Each row below holds a small network's activations on one input, seen along a few directions.
In each table, some parts of the input vary, and every possible input appears once, in random order.
A made-up example of a description, with smaller parts first: ring(5) and (point or ring(11) or (values(2) and line(6))).
Shared parts are said once, and a part with two or three values counts as separate values.
(in the rows, 128 means zero)

Other details of the inputs vary at random and push rows far along two fixed directions, the same in every table; ignore that.

Rows:
R1: [139  72 166 128 216 142 112  70 111 129 156 160 114]
R2: [144 160 122 104  91 112 165 134 153 130 123 106 107]
R3: [153 134 118 101 130  92 173 131 146 102 104  98 110]
R4: [143 154 114 104  89 114 160 137 153 117 117 104 124]
R5: [ 78 125 136 175  97 186  62 149 104 153 160 157 189]
R6: [118 165  97 139  66 114 131 149 140 132 121 126 138]
R7: [136  65 158 127 229 146 109  95  99 105 130 143 133]
R8: [ 89 149 125 162  75 165  85 177 114 150 137 129 174]
R9: [126  62 152 135 230 136 105  97 100 107 124 148 130]
R10: [152 144 111 112 120  80 162 113 149 132 113 126  78]
R11: [102 156 138 148  75 185  88 172 114 146 144 122 177]
R12: [161 144 127  93 125  99 175 115 156 133 122 108  79]
R13: [157 140 124 100 124  93 171 120 154 132 123 113  79]
R14: [ 96 154 136 159  72 163  90 160 124 177 152 145 138]
R15: [ 97 152 129 155  65 175  91 163 121 148 152 137 176]
R16: [148 139 106 113 135  83 160 137 138 108  88 111  96]
R17: [103 155 141 147  85 189  84 183 112 152 137 122 163]
R18: [134 114 141 121 153 144 126 119 119 113 129 120 145]
R19: [127 163 117 120  69 138 138 151 144 132 128 110 142]
R20: [132 141 115 118  99 120 145 136 141 121 125 116 133]
R21: [152 144 110 112 120  79 164 113 148 132 113 125  78]
R22: [139  71 162 121 229 154 109  92 102 104 132 139 132]
R23: [121 105 129 134 155 125 121 124 118 116 122 129 141]
R24: [151 133 111 101 121  92 172 120 153 105 112 108 111]
R25: [119 104 125 134 147 123 124 111 127 117 130 139 139]
R26: [124  66 152 136 215 130 112  70 109 117 146 161 129]
R27: [139 151 116 115  96  94 158 139 154 144 118 116  86]
R28: [161 145 128  93 125 100 172 115 157 132 123 108  80]
R29: [151 139 119 101 120  91 174 120 153 118 119 110  96]
R30: [115 158 114 133  73 116 139 152 143 145 126 121 123]
R31: [139  71 164 127 216 142 113  70 110 130 156 159 115]
R32: [144 138  95 114 117  77 165 115 149 105 104 120 110]
R33: [134 118 145 119 147 141 129 105 127 127 143 133 129]
R34: [137  74 164 122 214 149 118  65 110 115 152 153 132]
R35: [126 119 127 138 145 119 122 100 122 127 134 150 124]
R36: [140 156 118 110  90 104 164 138 152 130 123 110 106]
R37: [135  66 156 127 221 142 112  84 102  99 138 143 146]
R38: [154 137 118  96 122 100 173 116 154 104 113 105 112]
R39: [ 90 130 145 165 101 198  63 162  96 149 156 142 192]
R40: [148 136 117 108 123  83 169 121 153 134 115 117  77]
R41: [ 77 129 143 174  96 187  63 147 101 167 165 160 175]
R42: [121 163 101 137  77 116 127 161 132 131 113 116 141]
R43: [115 153 113 143  97 132 110 167 120 137 112 126 136]
R44: [ 85 134 129 178 100 184  55 155  91 150 149 153 192]
R45: [ 83 139 135 179  92 183  58 141  98 165 165 169 176]
R46: [134  76 153 140 214 129 105  62 107 127 147 173 112]
R47: [134 113 143 120 163 149 120 131 116 119 123 120 131]
R48: [ 99 151 137 153  84 181  83 187 110 152 137 126 163]
R49: [131 110 140 125 162 141 117 136 115 119 123 124 130]
R50: [136 168 129 116  78 134 141 148 149 156 136 114 107]
R51: [125 162 119 125  71 127 141 152 142 144 133 116 126]
R52: [ 90 146 130 161  86 170  80 187 110 155 130 129 160]
R53: [131  70 144 139 227 131 102  89  94 105 122 156 132]
R54: [143 138  94 115 116  78 165 115 147 106 105 119 111]
R55: [125  61 147 136 222 131 110  84 101 102 131 148 144]
R56: [121 168 104 137  68 113 133 145 137 144 125 128 124]
R57: [140 130 102 110 119  80 171 122 152 108 105 111 109]
R58: [135 156  98 123  96  91 153 146 140 115 101 110 122]
R59: [144 130 111 109 137  86 166 144 143 111  89 102  95]
R60: [157 138 121  94 130 100 172 127 148 101 104  94 112]
Each input here is: values(3) and line(4) and line(5).
The inputs of R27 and R40 match in every part but the values(3) part. If R29 is changed in the same way as R27 into R40, which row does it become?
Answer: R51
The inputs of R35 and R45 match in every part but the values(3) part. If R1 is changed in the same way as R35 into R45, which row does it become?
Answer: R13
Which other rows does R54 become when the values(3) part takes its other values? List them by row number.
Answer: R6, R32
Which other rows does R51 become when the line(5) part takes its other values? List them by row number.
Answer: R7, R20, R31, R39
Which other rows does R57 become when the values(3) part takes its other values? List them by row number.
Answer: R5, R25
Which other rows does R17 become when the line(4) part takes its other values? List them by row number.
Answer: R16, R48, R52

Rows:
R61: [ 98 126 129 151 116 164  88 183 106 130 117 124 155]
R62: [111  71 157 148 211 166  80 110  88 127 135 149 148]
R63: [138 119 123 117 127 111 153 100 139 117 140 127 130]
R64: [ 79 152 120 173  60 196  65 185 104 134 140 136 220]
R65: [147 104 126 135 195 112 111  67 115 119 134 172 102]
R66: [152 178 113  80  47  86 206 158 195 135 112  73  80]
R67: [124 157  94 134  67  87 151 150 149 148 124 124 107]
R68: [165 126 120  80 156  92 181 126 149  94  96  84 102]
R69: [149 110 163 118 182 172  99  92 108 129 149 151 126]
R70: [ 87 164 102 169  55 145  84 178 117 156 124 134 168]
R71: [150  89 145 118 208 108 146  61 112  92 131 138 130]
R72: [116  81 146 159 207 126  91  80  89 123 143 170 139]
R73: [134 103 124 122 166 124 132  95 120  97 121 127 154]
R74: [125  96 109 138 165  96 127 121 121  92  96 136 133]
R75: [ 82 125 146 157  90 186  83 120 120 155 180 159 180]
R76: [128 141 127 126  97 119 141 156 141 155 129 115 103]
R77: [156 159 123 112 121 114 144 131 139 142 113 125  78]
R78: [164 136 139  91 152  99 177 122 139 109 112  95  97]
R79: [ 85 128 125 160  89 143  95 132 128 165 158 163 142]
R80: [ 91 156 151 158  50 209  71 186 116 179 175 130 180]
R81: [121 171 116 116  49 108 164 170 171 164 120 104  90]
R82: [125  58 162 130 232 174  93 110  93  89 134 141 167]
R83: [182 106 130  82 209  45 207  90 142  95  86 100  47]
R84: [164 218  81  97  23  89 182 150 171 127 105  96  93]
The inputs of R61 and R74 match in every part but one. If R83 is changed in the same way as R61 into R74, which row does it become?
Answer: R72
What do these inputs look like to the network?
Answer: values(4) and (point or line(5))
Which other rows does R76 become when the values(4) part takes its other values? List them by row number.
Answer: R63, R67, R80
Which other rows does R75 become when the line(5) part takes its other values? List them by row number.
Answer: R63, R64, R71, R73
